These are the activations of a small neural network, seen along a few directions. Each row is one input.
Each table varies a few parts of the input and shows all the possible inputs, shuffled.
A made-up example of a description, with smaller parts first: values(3) and (point or line(11) or (line(6) and ring(8))).
Shared parts are said once, and a part with two or three values counts as separate values.

Table:
r1: [  1  -1   2 -11  20 -14  11 -22  -3  16  -7 -12  -5   3   8]
r2: [-12  10   1  14  -1   1  14  -6  -5 -24  -7  16  -5   7   7]
r3: [ 13   4   7  -4 -17  24   3   6  -3   4  -3  -2  18  -1   1]
r4: [ -8  14   8  21   1   1  15   2  -5 -19  -1  15  -9  -4  -5]
r5: [-25 -10 -21   4  -9 -24 -44  27   6 -27  20  14 -18   2   5]
r6: [  5  -2   0 -13  18   6   1 -12  -1  16  -5 -24  -4   9 -13]
r7: [ -3 -22 -27 -18  14 -38 -48   5  18  13  20  -6 -14   2   1]
r8: [  5  -6  -2 -18  19  -4   7 -18  -4  13  -9 -20  -3  14   5]
r9: [ 12  -5   5  -8 -18  17   8  -3  -3   2  -6   2  14   1  13]
r10: [ -7   7   4  12  -1  18   6   3 -10 -26   0   2   0  18  -7]
r11: [ 12   3  12   5 -16  15   8   9  -1  10  -1   0  14 -15 -11]
r12: [  5   2   3  -3  22 -12  11 -15   0  23  -2 -10  -9  -9 -10]
r13: [  6   1   6  -3  24  -3   4  -6   0  22  -5 -19  -4  -3 -19]
r14: [ -9   5  -1   6  -1  12   8  -3  -8 -26  -9   9  -3  18   5]
r15: [  9   7   8   8 -14   3  15   3   1  13  -2  10  13 -20   5]
r16: [-11   9   9  22   3  10   8  11  -5 -17  -2   7  -2   4 -16]
r17: [ -3 -15 -20 -11 -22 -17 -39  26  23   2  23  10   3 -16  17]
r18: [ 11   0   7  -2 -19   5  14  -7  -2   4  -4   8  12 -10  15]
Q: Changing only one part turns r14 into r9. The same change can be made to r4. Which row results?
A: r15
Q: What is each input in this table made of?
A: values(3) and (point or ring(5))
Q: Which other rows does r1 become when the values(3) part takes its other values? List them by row number.
A: r2, r18
Q: Which other rows does r12 become when the ring(5) part takes its other values? List them by row number.
A: r1, r6, r8, r13

Table:
r19: [-14  10   4  21  -1  17   4  10   0 -23   0  10  -7  10 -17]
r20: [ 11   0   3 -13  -2  18  14 -18   6  10 -13  -8  12   1  10]
r21: [  8  -2   8   2 -22  18  12  -5 -10  -9 -12  13  13   7   6]
r22: [-14   3   2  12  -7  16  11  -5  -3 -32 -10  17  -3  14   5]
r23: [  8   9  11  -1  -2   3  20 -11   5  23  -4  -6   6 -16   7]
r24: [ 11  10   9  13 -16  21   6  12  -8  -4  -4   2  15  -1 -14]
r25: [ -5 -21 -34 -19  -8 -26 -44  12  15  -8  20   3  -7   6  20]
r26: [  6   2   6  -1  28 -20  14 -17  -8  17  -5 -14  -5  -2  -1]
r27: [ -7 -16 -21  -7  -3 -41 -39  19  14   1  25  10 -11 -16  14]
r28: [ 11  10   8  -5   1  18   9  -6   7  19  -2 -11   7  -4 -16]
r29: [-10 -18 -24 -13  -1 -22 -52  29  16   0  27  -4 -11  -4  -4]
r30: [  6   2   4  -7  28  -1   3 -11  -9  16  -6 -19  -7   4 -24]
r31: [  3  -6   1 -17  24  -4   8 -20 -10  11 -10 -23  -4  17   6]
r32: [-20  11  10  23  -4   1  14   7  -3 -19  -2  14  -8  -5   6]
r33: [  7   9  13  12 -18   3  19   3 -12   0  -5  17  10 -12   2]
Q: What is each input in this table made of?
A: values(3) and (point or line(4))
Q: Changing only the values(3) part turns r32 into r22. The same change can be made to r26. Which row results?
A: r31
Q: Which other rows agree with r28 in the values(3) part? List them by row number.
A: r19, r24, r29, r30
Q: Which other rows does r28 become when the values(3) part takes its other values? List them by row number.
A: r20, r23

Table:
r34: [  3   0  -2  -1  26 -24   0  -4  -4  14   2  -7  -7  -6  -8]
r35: [ -2  -3  -7 -11  31  -9  -6 -14  -1   6  -1 -25 -10  15  -4]
r36: [ 10   5   7   9 -26  23  12   5   1  -4  -8  12  20  -6   8]
r37: [ 12  -1  -7 -24  -6   2  -3   0  11  25   1  -9   9 -17   8]
r38: [  1   1   6   6 -13  19  13 -11  -4 -17  -9   8   9  18   8]
r39: [ -8   5   6  13  11  18  11  -9  -8 -21 -12   2  -5  21 -13]
r40: [  6 -13  -4 -24   2  -5  -4 -16   0  13  -2 -14  -2  12  11]
r41: [  1  10  16  21 -13  15  13  10  -3  -2  -2  10   8 -12  -7]
r42: [-20 -18 -27   0 -20 -26 -55  31  19 -29  34  26 -14  -1   8]
r43: [  6  -1   1 -11   3 -13  -2   7  -2  27   4 -13  -1 -20  -1]
r44: [ -9  14  10  21   5   1  20   3 -10 -12  -7  11  -7  -4 -10]
Q: What is each input in this table made of?
A: point or (values(2) and ring(5))
Q: Which other rows does r43 become when the ring(5) part takes its other values? List them by row number.
A: r34, r35, r37, r40

Table:
r45: [ -7  -3 -15   1  -7   9 -31  23  11 -19   8  12  -7   6  -4]
r46: [  9   9  17   0 -15  11  10   5 -15  15  -7 -15  10  -6 -18]
r47: [ 10 -18  -8  -7 -12  -7 -21   2  -3   3  10 -12  -3  20  20]
r48: [ -5  -8  -6  16 -13  -7 -25  16  -2 -26  16  -4 -10   2   2]
r49: [-12  -4 -16 -26  -1  -1 -14 -10  20   8   5  -2  -2   5  17]
r50: [  6 -11   9 -13 -16  15  18  -8 -18   1  -7  -7  13  17   5]
r51: [-17   1 -16  14   3   0 -21   8  24 -12  16  13  -6  -1   7]
r52: [  1 -11 -16  -8  -1 -26  -8 -23  12   0  -2  -4 -12  -4  21]
r53: [-11   1  19  22  -1   1  20   8 -16 -14  -7  12   2   0   4]
r54: [ -7  15   2  19  -7  -6  21 -10  -4 -13  -8  25  -7  -5  -2]
r55: [  9  -3 -11 -12  -1   8 -28  21  10  18   6  -3   0  -9 -12]
r56: [ 11  -8  -1   1  11 -31  -9  19  -9  15  12   0   6 -14   0]
r57: [  4   3  10  -1   9  17  23  -7   8  21   4   3  19 -19 -16]
r58: [ -4   6 -19 -12   9  -2 -17   2  14  17  13  -2   0 -27  -7]
r59: [  9   9   9   3  54  12  23 -22 -18 -10  -6 -15 -16  28 -29]
r60: [  8 -10   6  -8 -10 -12 -19  19  -2  13  14 -16   0  -8 -10]
r61: [  3   3   2 -14 -14  30   8  -6   3  -3 -20 -10  13  14   5]
r62: [  7  10  20  12   7  -2  23  10 -13  16 -10  -9   7 -15  -2]
r63: [  4 -15 -16 -16  -9   8 -28   2  15   1  -3 -11   1  16  13]
r64: [ 17  -1   8   2  -1  27  13  10   5  11  -8  -9  19  -9 -21]
r65: [  3  -8 -12 -15   2 -24 -11  -4 -12  -3   1  -4  -4   2  25]
r66: [  7   3   9   1   7  -1  31 -10  -2  19  -7   4  -3 -27 -10]
r67: [  4  11  11  18 -12  27   2  10   7 -23  -6  10   9   9  -6]
r68: [  1  -3   5  -3  -1   1  31  -3 -15   1 -18  -9   6   8  21]
r69: [-21   1  -9   7   0 -24 -10  27  -9 -17   6  11 -10  -3  10]
r70: [  8   4  13 -12   0  17  14 -27  10   1  -4   4  16   7  13]
r71: [-14   4  -4   0  46 -11 -22 -19  -8   3   1 -19 -23  34 -26]
r72: [  2   4  23  18 -16  12   8   7 -14 -20   6  10   7  10  -7]
r73: [-11  19   7  13  -9  15  14  -8   9 -17   1  17   8   0  -5]
r74: [  9   8  -1 -10  -6  -6  27 -26  -3   2 -18   8  -1   4  13]
r75: [  1  -2 -11  -1   8 -24  -7   2   8  27   8   7 -13 -21  -2]
r76: [-24  -3 -10  10  -4 -24 -14  -6   9 -14   2  14 -20 -14   3]
Q: What is each input in this table made of?
A: values(2) and (point or (values(3) and ring(5)))
Q: Changing only the values(2) part turns r62 into r56. The same change can be made to r67. Which row results?
A: r45
Q: Which other rows does r51 become when the values(2) part takes its other values? List them by row number.
A: r73
Q: Which other rows does r56 become when the values(3) part takes its other values? List them by row number.
A: r65, r69
Q: A walk changes only the ring(5) part. It starts at r52 and steps to r49. List the rest of the walk in order.
A: r63, r47, r65
